Each row below holds a small network's activations on one input, seen along a few directions.
In each table, some parts of the input vary, and every possible input appears once, in random order.
A made-up example of a description, with smaller parts first: ring(8) and (point or ring(9) or (values(2) and line(6))).
Shared parts are said once, and a part with two or three values counts as separate values.

Other details of the inputs vary at random and push rows far along three fixed directions, the same in every table; ignore that.

A family of inputs:
x1: [  8 -25 -32  13 -19  12  28  39   0  43 -40  14]
x2: [  5 -22 -30  12 -18  11  13  26  -3  37 -23  10]
x3: [ -3 -37 -20  43  -4  13  42  79 -14  66 -76  24]
x4: [-17   9 -41  34  13  -4 -27  15   2  14 -10   8]
x5: [ 66 -39  87 -42  63  32  46   4 -43  21 -54  37]
x6: [ 42   7  43 -28  37  22   2 -18 -13 -18  -4  10]
x7: [-24   8  -8 -34 -34 -16  19   2  14 -28  29 -35]
x8: [ -6  12  39 -33  47   3 -10 -42 -24 -18  15  22]
x9: [-50  15 -25  42  44  -2 -35 -23  -5   8   6  30]
x10: [-14   6 -20  43  -5  -3 -28   5   1   4 -13  12]
x11: [ 34   3  30 -28  42   8  -7 -24 -16 -12  -1  10]
x12: [-39  -4 -22  58  46   5 -58   0 -21  24 -28  29]
x13: [-29   6  -9 -25 -39 -14   6 -11   3 -22  39 -38]
x14: [ 19   4  12 -30  36   6 -28 -32   3 -24  17   7]
x15: [ 15  -4  -1  -6 -56  -7  12   9  18 -22  16 -41]
x16: [ 52 -23  39 -37 -13  12  37   3   7  -7 -12   3]
x17: [-28  19  -8  -3 -24 -16  -9 -22  21 -23  47 -40]
x18: [ 55 -16  31 -48  -7   7  48   9  -9  -2 -10 -17]
x19: [  8 -11 -22  27 -24  18  27  41  -5  36 -39   4]
x20: [ 29  12  40 -23  11 -10 -20 -34   0 -45  28 -17]
x21: [ -3   2 -14  -3 -40 -25 -24 -16  16 -31  38 -43]
x22: [-26 -13 -18  19  -4   7  44  39 -20  52 -50  35]
x23: [ 13  25  58 -47  38  -5   0 -34  -1 -28  26   1]
x24: [ 47 -25  34 -37   5   3  27  -3   0  -5 -16  13]
x25: [  0   9 -10   4 -41 -14 -14   2  24 -34  30 -37]
x26: [ 27  12  32 -23  18  16 -17 -31  -9 -27  25  -8]
x27: [ -9   1 -16  36 -21   0 -20   5   0   7  -1   0]
x28: [ -9 -15 -28  23 -18  -8 -21   3   6  14  -6   9]
x29: [  6 -16 -16 -17 -61 -17  -5  -4  24 -19  36 -42]
x30: [ 22 -16 -12 -15 -59 -20  37  36  23 -10   5 -39]
x31: [-30  14 -11 -29 -28 -18   8   0  15 -31  38 -33]
x32: [-17  -1 -21  35  -8   1 -42 -10   6   5   7  13]
x33: [-27 -17 -26  28   0   8  43  34 -13  48 -41  32]
x34: [ 52 -22  26 -38  -7  26  46  12  -1   8 -20   2]
x35: [ 17 -37  -4 -23 -65  -3  57  57  14   4 -16 -59]
x36: [  8 -25 -27  26 -40   5  31  45  13  33 -42  11]
x37: [-32   6   1  31  49   2 -80 -38 -21  -8  13  10]
x38: [-20  -2 -12  32  11   3  30  26  -5  47 -38  29]
x39: [ 19 -11 -19 -24 -55   6  32  27  30 -12   8 -42]
x40: [ 25   9  55 -39  42   4  29 -19  -2 -11  10  13]
x41: [ 18  -2  54 -24  67  15  15 -39 -24  -1  -1  38]
x42: [  3  25  50 -30  50  -3 -10 -34  -8 -14   9  17]
x43: [ 23  -4  23 -22  29  -4 -25 -29   4 -23   9  18]
x44: [-18   2 -43  25  13   2 -34   5   8  12  -3  16]
x45: [-20  16  13 -16  12  -7   1  -7 -10   0  -3  10]
x46: [-39   7 -15  38  38   3 -14 -14  -9  18  -3  32]
x47: [-24  15  16  -1  29  -1 -14 -16 -24  14 -10  28]
x48: [-16  10 -15  40  -4  -3 -42 -11  -1  -2   3   6]
x49: [  8  -1  35 -37  41   5  26 -20 -10 -16   5  18]
x50: [  6 -22 -24  30 -26  -6  22  38  -2  34 -40  10]
x51: [  2 -13 -37  27 -16   2  25  44  -3  39 -43   5]
x52: [ 12 -16 -17 -20 -55 -18  12  17  31 -19  19 -34]
x53: [-31   5 -17 -17 -29 -13   1 -20  10 -29  46 -38]
x54: [ 28   2  22 -31  22  16 -11 -26   5 -25  13   1]
x55: [ 27  12  68 -37  71   9  17 -34 -13  -9   0  32]
x56: [-14   7 -22  45  -4 -11 -24  17   3   6  -9   8]
x57: [-25  15   9 -17  27  -5 -12 -24 -11 -15  12  13]
x58: [  0  19  -2  12  16   4 -38 -23  -9 -14  23  -7]
x59: [-45   7 -20  30  33   3 -25 -21 -18  14   6  32]
x60: [ -8   3  11 -17  -8  -5  41  30  -5  18 -21   9]
x61: [ 29  16  26 -22  24   6  -7 -13  -1 -28  17  -8]
x62: [ 59 -37  71 -54  11  18  43   1 -25  -3 -10 -15]
x63: [ -2  -6 -18 -11 -41 -19 -27 -18  26 -30  37 -33]
x64: [  2  13 -16  -5 -38  -6 -12  -4  12 -27  36 -52]
x65: [-31  23  -4 -10 -32 -19 -16 -19  14 -19  41 -41]
x66: [ 14  -4  -4  -2 -60 -13  11  10  12 -16  24 -46]
x67: [-48  29 -10  36  34  -7 -41 -16  -7  18  -7  29]
x68: [ -5   5 -26  33   0   7  -4  24  -4  19 -25   5]
x69: [-25  11   0  -6  31  -4  -5 -15  -1 -14  20  14]
x70: [  0  -4 -31 -23 -37  -9 -14  -8  26 -27  34 -44]
x71: [ 24 -11   9   8 -25  -1  22  19  -3   9 -17  -6]
x72: [-52  28 -14  25  34  -9 -38  -8 -13  13 -10  33]
x73: [ 20  -9  -3  -5 -62 -12  28  24  15 -11   7 -43]
x74: [-30  14 -16  -7 -15 -16  -2 -14  27 -34  52 -36]
x75: [ 30   2  73 -49  47  13  41 -10 -35  14 -32  43]
x76: [ 40 -15  30 -17  13  -4  20   2  -8  -1 -22  15]
x77: [-46  25  -7  37  30  -4 -43 -21 -14  22   2  28]
x78: [ 32  16  35 -20  47  11 -15 -23 -11 -23   6   8]
x79: [ 10  -4   0   2  -8   1  -9   3  17 -10   3   6]
x80: [-39  23  -2  32  28  -3 -24  -8 -11  27 -14  30]
x81: [ -5  -8 -31  24 -12  17  -6  16   2  26 -14  12]
x82: [-33  12  -6  36  28   0 -18 -15 -10  25   1  24]
x83: [-40  17  -3  20  22  -2 -23  -9 -25  26 -11  33]
x84: [ -1  15 -19  -7 -35  -1 -13   0  23 -34  32 -48]
x85: [-39  19  -5   0  39  -7 -37 -44  -4 -27  33  10]
x86: [-17  11 -29  26  16  13 -46 -14   6   3   3  16]
x87: [ -7  20  -1  19  12 -14 -48 -23   6 -29  23  -6]
x88: [ 24 -20  29 -25  14  11  74  20  -4  17 -26  17]
x89: [-2  1 15 -3  3  1 27 -2 -3 15 -3  1]
x90: [-18  18 -26  34   9  10 -42  -7  -2   0   4   4]
x91: [-25 -10 -15  36  17   8  18   9 -14  38 -19  30]
x92: [ 21  -2  -2   0  -9  16  23  28   3   5 -16  -3]
x93: [  8 -25 -28  24 -40   5  32  49  17  30 -41  10]
x94: [-19   8 -42  32  10  -5 -28  12   1  13 -13   5]
x95: [ -5  20 -17  -2 -26  -7 -27 -12  14 -34  39 -47]
x96: [ 17 -13 -13 -15 -55 -22  24  24  22 -15   8 -41]
x97: [ 17 -16   1  -4 -32   4  12   7  12   1  -6  -5]
x98: [ 60 -23  37 -35  13  18  55  17 -23  22 -32  13]
x99: [ -8  -2 -37  28  -2  15  -6  27  12  22 -20  18]
x100: [ -7   8 -15  -6  15   0 -53 -38   4 -18  30  -4]
x101: [  9 -15 -18  35 -30   4  29  48   4  30 -46  12]
x102: [ 15 -13  -9 -13 -59 -20  14   9  14 -15  24 -45]
Each input here is: line(6) and (point or ring(6) or (values(2) and ring(5))).
Changing only the line(6) part turns x80 into x65. The same change can be made to x75. Which row results?
> x47
Changing only the line(6) part turns x4 into x51. The same change can be made to x79. Which row results?
> x36
Changing only the line(6) part turns x78 into x61. The same change can be made to x72. Which row results?
> x60
Change only the ring(6) part in x9. List by row number the other rows that result.
> x38, x45, x57, x67, x85
A walk changes only the line(6) part. It starts at x62 and steps to x37. List the rest of the walk in order.
> x5, x12, x35, x3
Change only the values(2) part in x18. List by row number the other rows that result.
> x21
Change only the ring(6) part in x59. List by row number the other rows that result.
> x13, x77, x82, x83, x91
A walk changes only the ring(5) part. It starts at x81 and steps to x26. List the rest of the walk in order.
> x58, x98, x2
Change only the values(2) part in x71. List by row number the other rows that result.
> x64

A family of inputs:
x103: [-14   2 -15  -2 -45 -18  23  15   6  -4  17 -40]
x104: [ 31  12  36 -35   8 -10 -33 -45   7 -49  34 -17]
x105: [  9   7  26 -30  43   7  -8 -37 -12 -19  16  25]
x106: [ -2   1 -24  27   2   2 -26  16   3  19 -15  11]
x107: [ 38 -26  33 -38  15  13  58  12 -12  18 -26   8]
x108: [-31  14   0  23  17   3 -25 -10 -14   8   0  20]
x109: [ 18 -16   5 -43 -37  -7  47  22  16  -8   3 -37]
x110: [ 10 -12 -14 -10 -65 -10  10  12  20 -29  20 -51]
x111: [-11  -6 -30 -11 -47 -12  29  10  21  -3  23 -30]
x112: [ -1  -5 -18  33  13   7 -25   5  -2  13  -6  11]
x113: [ 19 -11  39  -6  16  11  43  21 -12  31 -45  26]
x114: [ 51 -13  49 -31  23   8  11 -21  -4 -27  11  -3]
x115: [-33  23 -10  19   7  -9 -32 -20  -8 -10  20   2]
x116: [-34  26 -11  12  -5 -20 -32 -17   5 -19  31 -11]
x117: [ -9   4 -25  27   1   5 -38  -2  -7  12 -12  15]
x118: [-33  20  -4  22  28  -9 -35  -8  -9   4   1   8]
x119: [ 14   8  34 -46  42   1 -12 -44 -11 -36  26   6]
x120: [-32   9 -25  22  29  -7 -31 -21  -5   4   8  20]
x121: [-14   9 -20  30   9   0 -51 -18  -6  -4  -1  14]
x122: [ -3  11 -23  -9 -47 -16 -35 -23  24 -33  51 -55]
x123: [ -8  -8  -9   0 -31  -2  33  33  -3  17 -15 -25]
x124: [  7  16  49 -35  19  -1  -8 -43  -6 -32  39  -8]
x125: [ -9 -25 -19  14  -7  15  36  39  -4  44 -46  26]
x126: [ 48 -12  47 -35  20  13   7 -17  -8 -33   6  -1]
x127: [  9   3  30  -2  27   4  22  -6 -22  16 -12  28]
x128: [-28  12  -7  25  24  -4 -23  -9 -13  12   2   4]
x129: [ 16 -22 -18  16 -22  14  22  42  -2  24 -31   2]
x130: [-13   5 -19  26 -11 -11 -42 -22  11 -21  26 -16]
x131: [  0  -6 -14  36   8  -1 -21  13   2   6 -15  15]
x132: [ -6  14  36  -1  39   2 -12 -17 -16   2  -2  32]
x133: [-16  -2   1  20   1   6   8  12  -8  24 -25  11]
x134: [-22  -7 -20  12   0   2  -3   0   8  12   1   4]
x135: [-11  10 -37  26 -16   8  17  25  15  16  -8  -8]
x136: [  6 -10 -25  29  -5   9  -4  23  -2  34 -22  12]
x137: [ -9 -22 -22  16  -1  10  31  38 -11  44 -46  21]
x138: [  3   8   4 -43 -22 -17   5 -20  22 -40  46 -33]
x139: [ 45  -2  28 -39   5  25  58  19  -2  -3 -21   1]
x140: [ -6   5  -4 -18 -45 -22  25  19  11 -14  16 -42]
x141: [  9 -10  21 -14  33  10  13  -1  -3  12 -21  31]
x142: [ 37 -14  19  -9  22  23  10  12 -18  19 -32  27]
x143: [ 31 -17  35 -51 -14   5  58  12   7  -5  -4  -4]
x144: [ 18 -21 -16  26 -12   8  24  50   2  35 -43  15]
x145: [-10  12 -22  30  10  -4 -50  -8   2   9  -6  16]
x146: [ 15   1  27 -24  50   1   4 -17 -13  -2 -11  35]
x147: [-34   8 -18  24  25   3 -30 -19  -2   9   7  27]
x148: [-17  22 -32  31   7   4  -8  17  13   8 -11   9]
x149: [ 19 -18 -18  -6 -73  -8  33  24  20   1   3 -44]
x150: [ 13   1  39 -39  37  13  -1 -33 -10 -20  14  20]
x151: [-22  10 -16  -3 -39 -18   3   6   5 -18  22 -41]
x152: [ -3  -1 -22   7 -55 -21 -13   6  28 -29  24 -45]
x153: [-32  15  -1  27  20  -2 -32 -23  -3   5   7   9]
Changing only one part turns x134 into x125. The same change can be made to x107. Which row results?
> x137
What is each input in this table made of?
> values(3) and (point or ring(6) or (values(2) and ring(5)))
Change only the values(2) part in x113. List by row number the other rows that result.
> x141
Change only the ring(6) part in x110. List by row number the other rows that result.
> x117, x121, x126, x129, x142

A family of inputs:
x154: [ 22 -22 -42 -14 -29   2  43  43  20  24 -31  21]
x155: [-43 -16  20  11  40 -18 -42 -35 -54  39 -27  63]
x156: [ -9 -21 -51   8 -49   8  29  23  40   8 -14   3]
x157: [-33  -7 -21  15  52  36 -60 -12 -13   2  12  14]
x158: [ 16   1  63 -42  29   1  67  11 -14 -11  -4  11]
x159: [-39 -19 -19  19 -26 -28  60  49  18  17 -23 -11]
x160: [-13  18 -12  49 -16 -17 -72 -47  14 -25  50 -39]
x161: [ 49  21  43 -35 -12 -18 -40 -23  11 -63  50 -22]
x162: [-36  25 -25  -6 -78   1  47  13   2  -5  29 -57]
x163: [ -8   5 -53 -10  13   0 -24  -5  10  -9   5 -11]
x164: [ 56 -11  72  -5  36  21  -4 -16  -7  -8 -30  51]
x165: [ 38 -13   6 -45 -20  -4  23 -41  16 -38  74 -47]
x166: [ 58 -20  61 -22  31  26  21   5 -26  -1 -37  -8]
x167: [-44  28  -9  21   2   3  36  38  -3  70 -41  29]
x168: [-14  31 -33  54  28 -14 -84  -3 -14  -1 -13   4]
What is each input in this table made of?
> point or line(4) or (values(2) and ring(5))
List by row number the other inputs of the same sort as x162.
> x158, x159, x167
